X =
[[150 129 121 135 130 115 129 123 118 147 118 146 128 121 124]
 [126  99 135 106 121 126 106 146 138 125 108 118 101 135 138]
 [150 129 135 115 110 121 103 150 105 133 118 155 104 103 139]
 [112 152 145 132 115 138 114 148 127 110 151 113 129 128 124]
 [142 114 145 118 124 110 120 132 114 149 107 146 106 119 134]
 [140 117 108 118 110 136 101 142 151 132 113 146 114 146 112]
 [140 138 108 132 113 132 105 123 122 127 119 141 108 122 102]
 [114 140 149 112 132 113 134 133 100 118 142 125 131  99 125]
 [131 127 144 145 113 140 112 155 141 108 126 136 137 152 132]]
The last entry, reading row by row: 132
The third entry on the main diagonal is 135
Report the 5th entry from the end, reading row by row.
126
Report the top-left entry.
150
Report the bottom-left entry.
131
Report the fourth entry in reading order.
135
The fifth entry, reading row by row is 130
Report the smallest entry in the first column.
112
The top-right entry -> 124
Report the third entry in reading order.
121
Report the largest entry in the last row.
155
Report the 2nd entry in reading order.
129
The third entry on the diagonal from the top-right corner: 104
Report the entry just left of the centre entry.
120
The smallest entry in the first row is 115
Report the second entry on the main diagonal.
99
The entry just right of the centre entry is 114
The smallest entry in the last column -> 102

A =
[[117 142 126 133 126 149 141 119 127 129 128 145]
 [139 113 146 120 116 106 124 137 122 125 130 126]
 [122 139 111 133 138 148 129 119 134 132 131 128]
 [121 145 120 121 138 109 131 126 120 119 124 135]]
The first entry on the main diagonal is 117
The entry in the bottom-left corner?
A: 121
The entry in the bottom-right corner?
A: 135
The entry just right of 109?
A: 131
The smallest entry in the last row?
A: 109
The third entry on the main diagonal?
A: 111
The 2nd largest entry: 148
The entry just right of 149?
A: 141
The top entry of the column that holds the smallest entry?
A: 149
The first entry in the row that holds the smallest entry -> 139
The entry just left of 132?
A: 134
The entry just left of the smallest entry?
A: 116
The fourth entry in reading order?
A: 133
The top-right entry -> 145
The 3rd entry in reading order -> 126
The fifth entry from the end, reading row by row is 126

Read these off the matrix that follows.
1) Find the entry just right of the smallest entry.
2) Find the entry just left of the smallest entry.
array([[122, 122, 116, 129, 131, 119, 129, 131, 131, 135, 121, 126, 127,
        125],
       [139, 128, 140, 122, 141, 119, 131, 131, 121, 134, 137, 122, 124,
        135],
       [129, 108, 128, 131, 113, 132, 122, 116, 140, 128, 118, 135, 133,
        131],
       [122, 131, 129, 124, 129, 137, 124, 125, 125, 116, 123, 122, 121,
        127],
       [141, 122, 118, 141, 126, 132, 116, 137, 122, 141, 136, 123, 125,
        139],
       [132, 125, 127, 131, 117, 127, 132, 132, 136, 132, 113, 123, 129,
        122],
       [131, 129, 135, 115, 144, 120, 134, 145, 110, 135, 131, 125, 116,
        131],
       [120, 125, 123, 123, 145, 113, 119, 123, 138, 133, 116, 124, 118,
        109],
       [141, 122, 113, 140, 121, 141, 118, 139, 108, 121, 128, 133, 128,
        136],
       [137, 128, 120, 121, 132, 122, 128, 129, 135, 111, 119, 132, 133,
        113],
       [130, 128, 119, 125, 133, 133, 116, 129, 123, 134, 137, 112, 130,
        141],
       [131, 128, 123, 135, 130, 129, 114, 148, 129, 129, 132, 130, 122,
        133],
       [134, 121, 133, 124, 143, 128, 126, 127, 113, 121, 131, 122, 124,
        141],
       [131, 128, 139, 131, 134, 117, 117, 127, 130, 128, 119, 132, 123,
        126],
       [112, 123, 129, 134, 138, 103, 128, 130, 136, 126, 122, 126, 118,
        132]])
1) 128
2) 138
